A small network was shown many inputs. Here are its activations along a few directions, one row for each input.
In each table, some parts of the input vary, and every possible input appears once, in random order.
A made-up example of a description, with smaller parts first: one of 3 separate values, together with either a single point or one of 11 places along a line or (one of 6 places along a line, together with one of 8 places around a ring).
Shared parts are said once, and a part with two or three values counts as separate values.
In the rows, zero is written as 128.

Other details of the inputs vary at random and push rows far along two fixed directions, the same in every table; ignore that.

A family of inputs:
x1: [169 134 103 136  97 131 101 120 194  61  54]
x2: [172 183 150 164 119  67 111 114 105  72  94]
x3: [109  82  92 112 136 176 144 150 164 161 135]
x4: [ 91 132 177 120 153 106 149 138  96 163 161]
x5: [110 113 164 109 131 134 143 117  66 187 187]
x6: [ 93  78  80  98 133 155 133 155 167 145 119]
x7: [ 87 131 155 134 142  95 149 134  92 154 167]
x8: [ 93 135 171 141 126 102 147 130 100 143 173]
x9: [100  92 106 113 122 148 131 131 182 133 112]
x10: [118  99  96  96 131 169 132 128 169 143 134]
x11: [175 136 101 152  96 132 102 120 198  73  39]
x12: [174 147 110 132  98 131  97 106 190  63  53]
x13: [181 169 150 167 133 104 130 121 113 104 114]
x14: [ 95  89  94 120 105 177 109 157 169 120 127]
x15: [199 191 155 137 150  88 130  92 100  99 101]
x16: [ 78  87  98 121 109 182 118 146 163 131 140]
x17: [104 129 148 137 144 123 141 150  87 142 184]
x18: [106  98  80  95 134 172 125 133 158 144 132]
x19: [125 140 152 131 151 108 160 115  88 150 180]
x20: [185 196 145 156 135  91 110 105  98  75 111]
x21: [164 132  80 139 112 125 102 125 187  84  29]
x22: [116 129 141 141 158 114 155 144  77 170 173]
x23: [118 140 169 145 126 111 141 142  95 132 177]
x24: [169 184 174 153 127 102 115 109 104  91 112]
x25: [125 114 139 138 126 119 138 130  64 183 172]
x26: [117 110 135 121 127 114 138 128  63 173 190]
x27: [181 196 155 154 142  97 109 106  93  81  99]
x28: [ 65  96 123 110 126 167 114 154 155 148 124]
x29: [ 72  95 113 101 138 157 122 149 158 152 115]
x30: [107 140 171 135 130 120 136 137  96 139 180]
x31: [ 92 123 159 152 131 126 140 159  89 161 177]
x32: [201 165 145 131 109  93 116  80  91 111 123]
x33: [ 91 140 164 136 131 122 132 142  84 142 185]
x34: [167 119  87 128 119 134 124 125 189 104  55]
x35: [169 183 140 134 145  71 126 103 101 100 103]
x36: [ 87 135 184 128 140 114 140 142  95 154 167]
x37: [114 129 154 123 151  92 159 138  97 154 169]
x38: [109  92 109 135 106 177 121 152 178 133 119]
x39: [179 169 149 153 131 101 126 117 114  88 123]
x40: [107 143 178 129 154 128 145 136  88 152 180]
x41: [182 164 143 128 118 104 105  86  77 120 108]
x42: [205 175 133 137 110  85 102  79  82 102 110]
x43: [ 98 134 171 112 163 108 159 132  90 170 164]
x44: [ 99  80  78 100 135 170 133 152 153 147 143]
x45: [107 145 153 145 145 119 142 131  81 136 180]
x46: [107  93 104 117 121 181 130 137 172 127 136]
x47: [169 170 158 159 133  69 134 120 114 109  95]
x48: [149 179 154 149 122  83 111 114 106  91 110]
x49: [101  89 102  91 132 160 138 138 176 152 126]
x50: [ 92  88  90 111 123 145 120 153 173 131 108]
x51: [162 130 104 139  97 154 106 110 185  73  77]
x52: [ 93  59  72  98 104 188 122 127 146 166 145]
x53: [ 80  95 101 122 108 159 116 140 169 124 116]
x54: [102 129 157 124 150  99 166 124  96 159 174]
x55: [161 177 156 173 122  75 118 123 106  97  95]
x56: [198 161 144 142 110  90 122  75  89 106 121]
x57: [106  90 107 112 122 144 130 147 180 131 114]
x58: [ 98  84  73 102 132 178 134 134 162 142 133]
x59: [131 138 152 128 152 104 159 131  85 149 180]
x60: [100 137 146 128 153  92 157 127  83 155 165]
x61: [113 135 149 154 146 123 142 152  87 152 168]
x62: [178 145 102 127 111 151 102 109 180  70  75]
x63: [128 109 150 122 122 117 148 126  76 172 193]
x64: [ 89  92 113 100 126 154 131 143 174 146 129]
x65: [186 152  85 115 129 140 102 102 166  79  44]
x66: [118  63  89 109 102 186 128 136 157 174 132]
x67: [152 140  94 110 134 133 108 114 168  99  51]
x68: [ 76  90  99 100 129 154 121 149 166 146 126]
x69: [ 95  78  82 109 134 161 135 156 169 160 106]
x70: [167 150 103 135 104 155  83 114 174  62  45]
Each input here is: one of 2 separate values, together with one of 5 places along a line, together with either a single point or one of 6 places around a ring.
Question: Changing only the place on the line of 5 turns x20 into x27. The same change can be made to x68. Which row results?
Answer: x29
Question: Changing only the place on the line of 5 turns x42 into x41. The same change can be made to x49. Which row results?
Answer: x43
Question: Change only the choice among 2 separate values in x29. List by row number the other rows that result.
Answer: x4

A family of inputs:
x71: [125 107  94  82 129 149 118 109 148 141 109]
x72: [124 116 104 123 142 137 138 140 166 127 101]
x73: [ 56 116 166 128 138 135 136 158  99 164 188]
x74: [139 122 115 131 108 162 111 123 150 109 121]
x75: [137 107 101  86 123 151 128 107 154 138 111]
x76: [193 156  99 142  97 146  82 100 163  58  58]
x77: [146  84  65 113 100 192 109 123 191 114  94]
x78: [153 172 192 165 146  48 156 120  29 153 180]
x79: [130 114 116 131  99 154 107 126 147 116 120]
x80: [145 105 104 127 106 151 122 122 145 125 124]
x81: [166 164 109 137 125 117 102 118 177  58  47]
x82: [203 213 188 177 136  33 131  89  18 104 147]
x83: [116 115 100 123 139 129 131 140 158 129  93]
x84: [140 109  95  85 131 157 125 105 159 133 108]
x85: [125 118 111 129 103 159 103 125 144 116 117]
x86: [114 126 119 125 122 157 108 139 163 104 107]
x87: [132 115 121 131 102 157 114 126 148 116 128]
x88: [119 111 106 123 133 127 134 139 161 131  95]
x89: [112 125 129 129 127 131 129 140 161 113 112]
x90: [121 116  97 119 144 138 132 142 164 125  94]
x91: [ 56 107 167 127 132 136 142 158 103 169 191]
x92: [112 127 121 126 133 138 127 140 168 109 109]
x93: [ 68 114 173 131 134 134 145 155 105 162 194]
x94: [140 142 133  97 147 117 134 103  99 142 138]
x95: [144 111  87 126 124 150 122 133 155 123 102]
x96: [249 214 136 176 125  44 111  83  91  57  58]
x97: [ 93 102 139 124 135 145 145 143  82 178 199]
x98: [198 172 148 160 113  80 119  95  84  98 113]
x99: [ 58  87 133 114 130 179 133 162 155 154 169]
x100: [141 110  99 128 126 148 131 133 152 131 119]
x101: [ 54 118 159 125 150 117 147 161 105 164 177]
x102: [116 182 207 160 152  47 151 131  52 133 171]
x103: [188 180 154 123 136  69 127  80  81 114 114]
x104: [ 70 102 147 123 156 120 169 161 107 188 181]
x105: [ 94  99 144 130 139 127 161 152  95 186 192]
Question: Changing only one part turns x99 into x93. The same change can be made to x92. Which row results?
Answer: x89
Question: What do these inputs look like to the network?
Answer: one of 5 places around a ring, together with either a single point or one of 6 places around a ring
Question: Which other rows agree with x96 in the place on the ring of 5? List them by row number.
Answer: x71, x73, x82, x83, x85, x101
Question: Change only the place on the ring of 5 in x83. List by row number the other rows that result.
Answer: x72, x88, x90, x104
Question: A walk changes only the place on the ring of 6. It starts at x97 and steps to x95. List the rest of the walk in order.
Answer: x90, x81, x86, x76

A family of inputs:
x106: [137  95  72  83 103 180  95 108 187 102  68]
x107: [ 74 117 164 119 124 139 141 136  90 168 206]
x108: [157  97  77  89  98 176 100  98 201  96  67]
x109: [209 162 102 152 130 101 126  99 132  88  71]
x110: [143 153 151 168 127  80 135 138  80 122 141]
x111: [ 62  56 111 126 118 166 148 177 144 181 178]
x112: [ 79 121 162 121 136 143 138 136  87 162 207]
x113: [105 118 141 109 159 125 158 133  90 191 186]
x114: [156 189 137 140 135  84 114 121 156  64  46]
x115: [110 112  93 113 126 154 110 140 228  87  52]
x116: [166 160 153 131 144  77 141 102  86 145 140]
x117: [122 160 169 136 129 105 121 114  76 128 167]
x118: [127 192 189 147 172  59 149 138  91 100 133]
x119: [ 78  62 104 109 130 167 159 154 142 194 169]
x120: [158 157 152 176 136  81 139 138  83 113 145]
x121: [102  68  74  74 118 208 115 129 188 139 118]
x122: [193 168 139 164  97 114 100 108 141  68  76]
x123: [ 94  64  59  76 123 188 121 138 186 165 106]
x124: [ 82 113 165 141 136 146 143 159  89 165 205]
x125: [149 155 145 150 142  83 145 115  75 145 138]
x126: [185 170 132 163 104 113  91 108 132  66  69]
Question: What do these inputs look like to the network?
Answer: one of 3 separate values, together with either a single point or one of 6 places around a ring
Question: Which other rows agree with x107 in the choice among 3 separate values? List them by row number.
Answer: x108, x111, x115, x116, x119, x122
Question: Change only the place on the ring of 6 in x120. List by row number the other rows that result.
Answer: x109, x112, x113, x121, x124

A family of inputs:
x127: [148 154 144 177 106 117 113 125 140  84  95]
x128: [ 78  86  78  91 118 195 102 149 237 103  86]
x129: [ 56  90 110  97 134 183 120 154 190 120 118]
x130: [ 56  75 105 143 116 181 124 180 186 126 128]
x131: [ 38  69 111  82 132 202 121 170 177 153 153]
x132: [204 128 116 138 113 102 138  98 111 125 124]
x133: [143 169 155 122 123 113 113 107 134  84 102]
x134: [172 164  94 121 158  77 123 116 186  77  11]
x135: [202 146  81 102  92 129  88  67 136  92  55]
x136: [218 186 162 124 146  57 145  56  55 123 135]
x137: [ 77 118 139 144 176  78 179 177 111 176 133]
x138: [ 71 124 187 159 127 120 143 163  91 166 200]
x139: [135 162 137 175 119 106 116 153 156  77 102]
x140: [ 82 156 222 122 146  87 148 130  58 170 211]
x141: [204 144  88 106 116 138  98  74 130  91  72]
x142: [198 140 108 151 113 122 118 105  92 116 124]
x143: [210 190 157 125 158  81 141  74  54 130 149]
x144: [126  51  42 100  76 199  98 126 184 151 103]
x145: [  7  70 150 129 138 175 156 206 121 198 217]
x146: [132 139 175 154 153  97 178 132  11 199 241]
Question: What do these inputs look like to the network?
Answer: one of 2 separate values, together with either a single point or one of 4 places along a line or one of 5 places along a line
Question: Changing only the choice among 2 separate values turns x134 into x137. The same change can be made to x140. Which row results?
Answer: x138
